A small network was shown many inputs. Here are its activations along a few directions, one row for each input.
Each table varies a few parts of the input and shows all the possible inputs, shuffled.
A made-up example of a description, with smaller parts first: one of 5 places around a ring, together with either a single point or one of 11 places around a ring or (one of 3 separate values, together with one of 6 places along a line).
Shared parts are said once, and a part with two or three values counts as separate values.
(in the rows, 128 means zero)

Other details of the inputs shift rows strongly along two fixed directions, in all tables alike. That doesn't count.

A family of inputs:
row 1: 141, 109, 127, 131, 151, 153, 144, 145, 86, 201, 129
row 2: 141, 159, 102, 136, 144, 114, 138, 125, 181, 164, 100
row 3: 105, 138, 140, 141, 129, 92, 103, 123, 136, 82, 117
row 4: 120, 122, 133, 120, 134, 135, 90, 165, 87, 173, 132
row 5: 116, 114, 110, 110, 128, 150, 168, 122, 86, 34, 137
row 6: 137, 90, 125, 120, 136, 127, 132, 132, 88, 133, 154
row 7: 130, 110, 99, 94, 116, 152, 175, 127, 93, 83, 131
row 8: 119, 138, 123, 154, 162, 140, 100, 143, 121, 150, 126
row 9: 144, 97, 134, 109, 164, 155, 123, 162, 85, 184, 145
row 10: 86, 132, 156, 164, 102, 109, 123, 109, 214, 154, 117
row 11: 124, 126, 99, 122, 150, 138, 165, 108, 133, 78, 100
row 12: 122, 128, 127, 103, 95, 74, 121, 121, 148, 52, 132
row 13: 138, 158, 136, 135, 134, 153, 118, 133, 116, 181, 143
row 14: 135, 122, 109, 104, 93, 126, 167, 78, 114, 68, 141
row 15: 131, 130, 107, 132, 139, 162, 135, 149, 97, 182, 124
row 16: 134, 111, 150, 132, 151, 133, 107, 164, 87, 185, 141
row 17: 143, 152, 147, 178, 105, 83, 78, 127, 186, 124, 119
row 18: 141, 156, 131, 111, 134, 148, 143, 123, 135, 159, 124
row 19: 128, 126, 137, 110, 101, 110, 123, 111, 113, 82, 148
row 20: 141, 90, 119, 93, 133, 154, 179, 130, 76, 114, 136
row 21: 146, 161, 128, 181, 106, 104, 111, 109, 195, 137, 101
row 22: 145, 160, 134, 180, 99, 100, 110, 113, 183, 119, 120
row 23: 150, 171, 124, 187, 129, 104, 101, 111, 217, 185, 83
row 24: 105, 122, 141, 112, 135, 114, 120, 133, 110, 69, 118
row 25: 111, 145, 137, 154, 157, 135, 95, 154, 112, 149, 117
row 26: 137, 144, 134, 130, 136, 140, 100, 126, 123, 181, 144
row 27: 147, 164, 137, 165, 103, 97, 122, 116, 194, 99, 114
row 28: 138, 164, 167, 165, 126, 87, 61, 144, 197, 167, 99
row 29: 146, 103, 116, 107, 177, 171, 156, 150, 93, 215, 115
row 30: 141, 117, 99, 81, 108, 126, 178, 72, 137, 60, 128
row 31: 134, 143, 152, 165, 94, 79, 79, 119, 177, 101, 114
row 32: 139, 135, 131, 100, 125, 130, 125, 113, 131, 113, 148
row 33: 56, 92, 131, 116, 110, 135, 173, 96, 140, 52, 143
row 34: 71, 78, 125, 99, 103, 154, 166, 120, 110, 122, 150
row 35: 150, 182, 140, 179, 132, 111, 104, 135, 212, 183, 89
row 36: 126, 112, 118, 118, 121, 133, 109, 151, 92, 128, 146
row 37: 135, 127, 115, 116, 148, 156, 111, 166, 108, 178, 137
row 38: 143, 113, 132, 150, 131, 169, 88, 149, 103, 177, 128
row 39: 130, 108, 159, 106, 159, 135, 105, 171, 84, 188, 130
row 40: 144, 153, 149, 159, 112, 91, 85, 132, 190, 119, 115
row 41: 74, 93, 137, 89, 80, 127, 171, 71, 147, 70, 163
row 42: 124, 173, 136, 164, 176, 118, 89, 148, 179, 169, 111
row 43: 141, 98, 114, 118, 163, 163, 150, 137, 83, 208, 119
row 44: 131, 105, 106, 119, 121, 144, 118, 139, 90, 130, 149
row 45: 116, 141, 119, 153, 139, 135, 135, 127, 116, 98, 130
row 46: 120, 117, 142, 95, 89, 98, 126, 100, 106, 55, 142
row 47: 131, 120, 112, 106, 126, 163, 148, 149, 85, 124, 143
row 48: 126, 146, 162, 100, 136, 130, 95, 151, 118, 166, 126
row 49: 120, 151, 104, 159, 154, 122, 138, 110, 160, 128, 97
row 50: 132, 141, 109, 142, 96, 95, 144, 110, 150, 76, 143
row 51: 130, 89, 78, 97, 110, 151, 174, 100, 86, 82, 128
row 52: 139, 105, 152, 110, 162, 151, 117, 176, 78, 189, 140
row 53: 121, 161, 120, 146, 150, 127, 144, 127, 156, 108, 102
row 54: 147, 142, 129, 157, 100, 82, 104, 104, 204, 74, 123
row 55: 75, 70, 143, 101, 125, 151, 173, 129, 95, 155, 151
row 56: 118, 150, 120, 158, 157, 151, 129, 138, 121, 155, 109
row 57: 126, 91, 143, 109, 125, 108, 119, 135, 80, 115, 145
row 58: 139, 119, 136, 137, 150, 151, 134, 154, 84, 192, 144
row 59: 126, 94, 112, 85, 106, 130, 140, 139, 85, 56, 151
row 60: 137, 132, 108, 115, 122, 138, 149, 91, 131, 141, 124
row 61: 137, 133, 125, 95, 94, 121, 168, 93, 121, 42, 152
row 62: 112, 120, 132, 117, 151, 147, 123, 151, 92, 98, 125
row 63: 151, 151, 111, 150, 105, 86, 138, 86, 219, 85, 90
row 64: 133, 132, 145, 94, 120, 124, 121, 127, 116, 107, 143
row 65: 144, 142, 143, 134, 150, 129, 139, 153, 126, 175, 134
Each input here is: one of 5 separate values, together with either a single point or (one of 2 separate values, together with one of 6 places along a line).
Changing only the choice among 5 separate values turns row 19 into row 17. The same change can be made to row 26. Which row results?
> row 38
Changing only the choice among 5 separate values turns row 46 into row 3. The same change can be made to row 61. Which row results?
> row 5
Which other rows does row 45 become when the choice among 2 separate values takes its other values? List them by row number.
> row 5
Which other rows does row 62 become when the choice among 5 separate values takes its other values? List them by row number.
> row 40, row 52, row 59, row 64
Which other rows does row 12 become when the place on the line of 6 takes its other values? List them by row number.
> row 2, row 7, row 37, row 47, row 59
Which other rows agree with row 55 in the choice among 5 separate values? List them by row number.
> row 1, row 6, row 9, row 16, row 20, row 29, row 39, row 43, row 52, row 57, row 58, row 65
Which other rows does row 1 become when the choice among 5 separate values takes its other values? List them by row number.
> row 14, row 15, row 21, row 56

A family of inputs:
row 66: 120, 71, 116, 105, 129, 124, 166, 120, 77, 68, 142
row 67: 173, 101, 86, 126, 101, 156, 155, 91, 87, 59, 137
row 68: 110, 94, 113, 92, 116, 167, 181, 105, 96, 67, 126
row 69: 143, 171, 120, 152, 92, 54, 155, 76, 226, 88, 131
row 70: 96, 54, 111, 113, 103, 134, 162, 111, 89, 81, 143
row 71: 112, 159, 145, 142, 109, 67, 117, 111, 179, 49, 139
row 72: 140, 132, 151, 121, 89, 71, 118, 104, 173, 88, 139
row 73: 136, 190, 137, 183, 179, 57, 89, 152, 212, 204, 102
row 74: 120, 186, 146, 148, 164, 106, 80, 168, 156, 165, 126
row 75: 169, 85, 114, 108, 84, 148, 116, 125, 67, 54, 131
row 76: 146, 105, 89, 122, 115, 171, 150, 102, 98, 39, 108
row 77: 140, 100, 104, 88, 107, 144, 184, 101, 79, 81, 149
row 78: 138, 171, 124, 181, 89, 72, 90, 117, 186, 39, 108
row 79: 143, 106, 155, 95, 157, 188, 97, 184, 50, 232, 138
row 80: 117, 163, 152, 196, 152, 77, 101, 142, 218, 216, 107
row 81: 81, 106, 153, 125, 150, 211, 87, 173, 53, 226, 136
row 82: 120, 72, 133, 86, 79, 132, 129, 101, 98, 80, 159
row 83: 127, 173, 131, 140, 173, 143, 124, 145, 158, 191, 100
row 84: 107, 135, 134, 133, 155, 188, 133, 148, 130, 211, 103
row 85: 136, 140, 165, 138, 123, 116, 89, 140, 158, 197, 132
row 86: 106, 171, 153, 161, 100, 53, 111, 101, 213, 57, 135
row 87: 117, 105, 110, 93, 123, 152, 179, 103, 102, 55, 125
row 88: 124, 80, 109, 103, 131, 111, 165, 118, 84, 58, 139
row 89: 117, 172, 152, 148, 163, 123, 86, 172, 143, 176, 129
row 90: 89, 89, 138, 104, 100, 151, 138, 116, 75, 58, 154
row 91: 133, 220, 134, 170, 181, 95, 98, 142, 225, 205, 86
row 92: 125, 106, 117, 117, 145, 213, 134, 158, 84, 249, 142
row 93: 133, 108, 125, 115, 153, 217, 142, 163, 68, 247, 140
row 94: 102, 190, 137, 178, 138, 111, 105, 120, 244, 210, 87
row 95: 147, 128, 119, 104, 169, 194, 141, 162, 55, 231, 132
row 96: 146, 112, 149, 90, 162, 184, 95, 188, 48, 229, 136
row 97: 146, 93, 121, 65, 111, 122, 134, 127, 68, 65, 150
row 98: 153, 185, 111, 139, 113, 46, 148, 83, 202, 86, 124
row 99: 153, 143, 104, 191, 105, 51, 112, 93, 200, 46, 103
row 100: 114, 63, 118, 108, 118, 129, 169, 118, 80, 73, 143
Changing only one part turns row 72 into row 100. The same change can be made to row 79. Which row results?
> row 66
What do these inputs look like to the network?
> one of 5 separate values, together with either a single point or one of 6 places along a line
Which other rows agree with row 93 in the choice among 5 separate values? List them by row number.
> row 67, row 69, row 77, row 92, row 95, row 98

A family of inputs:
row 101: 104, 147, 124, 155, 176, 200, 123, 166, 105, 205, 109
row 102: 119, 111, 141, 121, 107, 145, 115, 139, 99, 130, 143
row 103: 126, 150, 143, 140, 116, 119, 145, 107, 171, 164, 129
row 104: 110, 133, 142, 120, 169, 173, 128, 162, 95, 218, 136
row 105: 142, 96, 99, 88, 136, 138, 157, 130, 65, 81, 148
row 106: 135, 147, 147, 146, 145, 103, 90, 144, 141, 127, 113
row 107: 133, 152, 126, 128, 149, 102, 117, 136, 154, 150, 120
row 108: 115, 159, 115, 141, 141, 150, 135, 124, 147, 108, 102
row 109: 145, 127, 131, 132, 107, 105, 109, 120, 134, 107, 123
row 110: 122, 163, 135, 119, 135, 103, 135, 119, 168, 125, 125
row 111: 94, 89, 107, 134, 156, 194, 152, 141, 80, 133, 113
row 112: 166, 135, 132, 155, 105, 89, 102, 117, 144, 85, 129
row 113: 115, 122, 131, 142, 116, 103, 120, 114, 169, 156, 133
row 114: 103, 111, 127, 100, 135, 146, 142, 133, 89, 125, 152
row 115: 114, 91, 128, 98, 97, 155, 139, 124, 72, 107, 152
row 116: 153, 112, 84, 137, 119, 173, 152, 124, 89, 103, 113
row 117: 122, 155, 152, 135, 126, 101, 98, 134, 154, 90, 127
row 118: 130, 139, 128, 122, 139, 102, 117, 133, 133, 117, 121
row 119: 145, 126, 112, 120, 128, 94, 136, 118, 113, 67, 136
row 120: 151, 121, 113, 113, 158, 143, 161, 141, 102, 141, 130
row 121: 114, 98, 117, 69, 129, 158, 152, 128, 72, 83, 148
row 122: 135, 147, 143, 132, 98, 103, 105, 117, 163, 98, 131
row 123: 113, 86, 118, 109, 89, 111, 168, 87, 130, 77, 142
row 124: 120, 155, 145, 125, 132, 110, 102, 135, 144, 110, 128
row 125: 127, 165, 145, 126, 150, 121, 141, 129, 169, 159, 116
row 126: 163, 145, 129, 153, 121, 100, 100, 127, 142, 131, 127
row 127: 118, 120, 136, 115, 137, 176, 114, 151, 94, 213, 143
row 128: 122, 146, 133, 133, 100, 102, 140, 98, 170, 127, 139
row 129: 106, 119, 149, 151, 125, 90, 107, 141, 159, 99, 130
row 130: 132, 131, 142, 113, 134, 172, 101, 156, 97, 191, 131
row 131: 145, 143, 123, 131, 123, 106, 114, 120, 159, 151, 123
row 132: 149, 144, 113, 127, 147, 106, 144, 131, 138, 129, 129
row 133: 140, 156, 140, 128, 122, 126, 139, 113, 177, 158, 121
row 134: 133, 140, 121, 117, 143, 109, 140, 126, 143, 130, 121
row 135: 105, 152, 141, 136, 122, 91, 121, 128, 156, 114, 137
row 136: 101, 133, 134, 140, 144, 98, 123, 132, 161, 159, 129
row 137: 142, 88, 112, 98, 127, 136, 142, 126, 48, 48, 145
row 138: 152, 150, 139, 158, 146, 99, 95, 145, 132, 120, 122
row 139: 136, 157, 135, 124, 117, 120, 126, 118, 169, 154, 127
row 140: 151, 143, 126, 133, 125, 114, 142, 114, 171, 157, 114
row 141: 167, 145, 117, 142, 129, 111, 145, 118, 165, 153, 123
row 142: 131, 143, 129, 114, 107, 116, 124, 111, 150, 122, 135
row 143: 105, 109, 144, 129, 173, 163, 149, 148, 102, 216, 121
row 144: 109, 149, 145, 141, 121, 93, 111, 134, 152, 104, 136
row 145: 158, 117, 109, 122, 98, 97, 135, 103, 120, 66, 140
row 146: 142, 152, 105, 162, 126, 140, 123, 117, 163, 136, 91
row 147: 102, 133, 134, 137, 134, 92, 144, 116, 166, 137, 126
row 148: 123, 126, 149, 141, 95, 114, 105, 128, 140, 101, 139
row 149: 97, 101, 134, 121, 141, 133, 125, 144, 101, 141, 135
row 150: 119, 115, 135, 138, 112, 109, 156, 96, 169, 141, 126
row 151: 117, 91, 152, 141, 129, 161, 97, 165, 98, 180, 130
row 152: 148, 107, 132, 125, 92, 106, 116, 110, 123, 56, 131
row 153: 106, 93, 138, 106, 116, 147, 129, 144, 67, 69, 153
row 154: 133, 142, 135, 132, 139, 99, 105, 132, 138, 110, 119
row 155: 102, 108, 150, 135, 166, 161, 99, 180, 91, 204, 127
row 156: 135, 137, 149, 131, 102, 120, 98, 126, 140, 98, 131
row 157: 128, 135, 104, 133, 106, 153, 141, 93, 148, 69, 115
row 158: 114, 85, 96, 114, 101, 186, 168, 91, 80, 52, 138
row 159: 112, 99, 122, 76, 118, 148, 147, 123, 63, 57, 147
row 160: 113, 151, 142, 135, 137, 105, 156, 110, 169, 132, 130
row 161: 162, 148, 115, 142, 125, 101, 119, 123, 153, 147, 130
row 162: 145, 121, 125, 115, 151, 176, 121, 158, 97, 224, 123
row 163: 115, 121, 139, 147, 112, 102, 111, 122, 163, 147, 130
row 164: 139, 78, 111, 84, 95, 143, 147, 109, 63, 61, 141
row 165: 161, 121, 115, 119, 150, 171, 129, 156, 85, 211, 130
row 166: 113, 127, 111, 175, 129, 138, 125, 103, 177, 135, 109
row 167: 135, 123, 129, 112, 178, 176, 143, 164, 92, 212, 116
row 168: 126, 162, 110, 158, 153, 135, 125, 132, 155, 137, 84
row 169: 115, 103, 139, 141, 99, 104, 115, 122, 148, 110, 134
row 170: 138, 112, 86, 127, 141, 174, 163, 135, 68, 84, 112
What do these inputs look like to the network?
> one of 2 separate values, together with one of 5 places along a line, together with either a single point or one of 6 places along a line
Changing only the choice among 2 separate values turns row 166 into row 111. The same change can be made to row 140. Which row results?
> row 167
Changing only the choice among 2 separate values turns row 170 into row 116. The same change can be made to row 104. Which row results?
> row 128
A walk changes only the place on the line of 6. It starts at row 138 and steps to row 137. List the rest of the walk in order.
> row 119, row 105, row 132, row 120
Which other rows does row 162 become when the place on the line of 6 takes its other values? List them by row number.
> row 109, row 131, row 140, row 152, row 164
